These are the activations of a small neural network, seen along a few directions. Each row is one input.
In each table, some parts of the input vary, and every possible input appears once, in random order.
A made-up example of a description, with smaller parts first: ring(8) and (point or (values(2) and line(4)) or ring(9)).
Shared parts are said once, and a part with two or three values counts as separate values.
In the rows, zero is written as 128.

Other details of the inputs shift rows strongly along three fixed directions, in all tables alike. That doesn't count.
To show where, the next rows are all for the same input, with only those details redrawn:
[154 131 122 133 129 144 105 138 114 146 142 150 126 158]
[147 135 130 134 128 145 104 135 117 139 138 149 131 156]
[ 99 157 175 142 120 131 124 111 132 100 111 120 151 122]
[122 124 185 162 104 145 114 123 114 125  89 148 133 150]
[ 94 152 168 148 121 115 147 112 131 104 109 107 141 106]
[144 127 144 145 119 144 109 133 113 140 122 150 127 156]
[158 139 108 122 137 145 101 139 118 145 158 149 130 158]

Rows:
row 1: [154 131 122 133 129 144 105 138 114 146 142 150 126 158]
row 2: [135 168 112 111 146 140 113 112 131 129 155 121 139 120]
row 3: [114 128 103 103 140 110 141 142 152 115 163 127 134 114]
row 4: [101 156 176 144 121 114 151 113 137 113 109 111 146 100]
row 5: [107 133 125 114 133 108 147 140 147 107 152 125 137 116]
row 6: [ 88 139 161 136 119 120 140 113 148 107 101 108 139  98]
row 7: [122 156 127 114 137 143 111 109 141 125 134 122 140 112]
row 8: [120 149  89 103 153 113 137 134 136 109 180 119 135 119]
row 9: [130 103  99 147 129 102 169 135 110 149 130 112  90 112]
row 10: [117 157 130 122 136 138 115 114 131 115 138 119 139 125]
row 11: [144 109 111 124 129 147 103 138 114 133 142 159 115 161]
row 12: [171  77  98  98 130 146 101 128 109 122  98 136 124 162]
row 13: [115 135  96 106 143 119 133 132 148 121 157 115 130 110]
row 14: [134 106 102 150 129  96 174 143 110 150 138 115  96 116]
row 15: [146 120 127 122 122 142 106 146 136 148 137 155 132 151]
row 16: [132  98 111 160 121 107 169 128 109 160 109 110  86 106]
row 17: [115 146 134 117 135 126 122 134 139 110 150 128 147 132]
row 18: [120 121 196 152  97 144 116 125 135 133  79 154 141 136]
row 19: [ 89 138 173 130 121 124 129 124 142  85 120 132 152 126]
row 20: [157 129 120 131 128 157  99 122 115 155 128 148 119 145]
row 21: [154  94 169 133 106 151 108 100 108 123  37 122 137 143]
row 22: [110 100 174 151 101 152 105 121 124 121  80 150 124 145]
row 23: [121 142 109  97 139 128 116 141 154 118 165 132 146 129]
row 24: [110 143 117 120 136 124 132 116 141 121 134 107 129 103]
row 25: [157 135 134 125 124 142 110 143 130 154 139 156 133 149]
row 26: [156  71  89 120 129 102 164 124 105 136  84  89 101 115]
row 27: [140 104 116 157 123  93 178 147 114 163 127 117  96 114]
row 28: [121  76 108 151 119 101 171 137 117 145 110 123  83 108]
row 29: [134 166 109 119 146 117 140 121 130 132 160 111 136 108]
row 30: [122 159 126 109 138 139 112 117 149 124 140 125 147 113]
row 31: [110 138 129 119 131 110 146 139 145 115 146 118 137 115]
row 32: [150 127 128 125 124 140 109 149 131 147 143 154 131 155]
row 33: [121 145 100 105 144 140 108 121 135 115 159 123 135 128]
row 34: [124  74 108 149 119  98 174 145 123 148 114 126  86 109]
row 35: [116 124 145 111 127 121 136  92 130  89  67  77 150 105]
row 36: [104 138 104 108 143 122 133 118 138 102 152 113 129 109]
The inputs of row 33 and row 20 match in every part but one. If row 22 is changed in the same way as row 33 into row 20, which row does it become? -> row 7
What is each input in this table made of? -> line(4) and (point or ring(8))
List by row number the other rows that have the line(4) part in common with row 36. -> row 3, row 5, row 8, row 11, row 12, row 19, row 28, row 34
Change only the ring(8) part in row 1. List by row number the other rows that result. -> row 6, row 10, row 15, row 16, row 24, row 27, row 32

Rows:
row 37: [134 170 153 102 135 156  81 123 144 106 141 142 175 154]
row 38: [141 175  52  80 168 146  91 132 142 129 218 130 136 135]
row 39: [136 142 173 113 115 177  62 128 141 116 122 177 164 171]
row 40: [144  77  65 149 132  83 190 160 116 179 149 120  66 105]
row 41: [122 133 134 150 126 113 155 118 114 133 119 115 115 109]
row 42: [157  89 174 168  97 139 127 139 104 162  75 164 112 158]
row 43: [ 88  88 185 180  95  88 197 125 125 129  63 113 102  88]
row 44: [ 86 107 179 171 102 115 154 122 122 113  82 120 117 115]
row 45: [172 106  83 113 136 137 109 163 124 165 167 157 114 165]
row 46: [131 107 154 171 107 133 134 127 103 150  93 135 106 139]
row 47: [142 148 169 118 118 177  60 129 136 122 120 166 165 176]
row 48: [141 132  50 119 158  90 177 139 118 151 188 101  93  98]
row 49: [145  72 134 130 113 138 126 107 107 127  55 119 112 130]
row 50: [ 94 111 188 158 103 106 165 125 131 110  80 124 129 109]
row 51: [176 119  60  64 154 169  63 120 129 126 144 131 140 160]
row 52: [ 92 178 158 123 136 113 146 102 146  93 125  94 158  89]
row 53: [ 89 142 175 147 115 141 120 106 130 101 106 132 135 121]
row 54: [147 108 165 141 102 161  89 141 127 147 102 174 132 169]
row 55: [183  90  93 134 128 154  93 162 100 169 154 180 103 191]
row 56: [135 149  41  90 169 111 140 139 139 136 214 115 117 107]
row 57: [101 144 184 132 113 125 133 119 143  99 101 126 156 117]
row 58: [139 135 149 143 121 149 103 123 112 131 119 146 133 155]
row 59: [210  68  72 100 134 160  82 138  94 158 110 150 110 187]
row 60: [120 118 144 139 118 153  98 132 127 126 124 158 126 151]
row 61: [125 186  49  56 177 120 115 135 170 112 229 108 156 107]
row 62: [137  97 162 143 106 164  86 141 121 135 109 187 123 173]
row 63: [173  73  96 165 116 104 173 157 103 204 115 136  70 126]
row 64: [ 60 191 154  94 143 126 113 108 172  54 153 100 182 102]
row 65: [155 114 167 143 108 163  90 133 120 150 100 173 132 167]
row 66: [ 79 177 173 120 127 153  92 103 146  76 129 122 167 130]
row 67: [151 167  47  90 170 110 142 133 140 149 205 104 126 100]
row 68: [159 121  65 133 145 112 153 137 109 173 166 123  89 116]
row 69: [142 126  57 109 154  77 184 152 134 147 184  96 109  99]
row 70: [138 120  54 113 155  80 179 153 130 143 185 102 102 102]
row 71: [ 84 179 185 107 124 143 100 111 164  75 122 118 187 122]
row 72: [ 81 130 133 110 136  83 188  81 138  69  73  41 140  53]
row 73: [167  75  89 176 117 110 169 148  89 202 119 135  59 128]
row 74: [ 52 214 133  83 162 111 135  95 173  43 176  79 186  73]
row 75: [119 102 144 162 111  77 200 139 122 142  96  99 106  94]
row 76: [129 172 149 109 133 163  73 120 141 112 141 140 168 151]
row 77: [ 67 133 147 167 123  60 225 108 125 103 103  58 106  52]
row 78: [148  96 125 106 124 155  92 110 118 113  78 120 137 151]
row 79: [135 173 150 108 136 159  77 119 138 108 142 142 171 154]
row 80: [ 95 103 188 193  93  97 188 114 118 140  52 103 102  86]
row 81: [141  99 160 142 108 158  92 144 117 132 110 184 126 177]
The inputs of row 69 and row 45 match in every part but one. If row 55 is changed in the same way as row 69 into row 45, which row does it become? -> row 44
The inputs of row 71 and row 57 match in every part but one. If row 76 is changed in the same way as row 71 into row 57, which row does it become? -> row 52
What is each input in this table made of? -> ring(5) and (point or ring(8))
A walk changes only the ring(5) part. It starts at row 68 and steps to row 41. List the rest of the walk in order. -> row 58, row 46, row 73
List by row number the other rows that have the ring(5) part in common with row 65. -> row 39, row 43, row 49, row 53, row 56, row 62, row 67, row 68
Change only the ring(8) part in row 40. List by row number the other rows that result. -> row 38, row 54, row 60, row 61, row 63, row 73, row 80
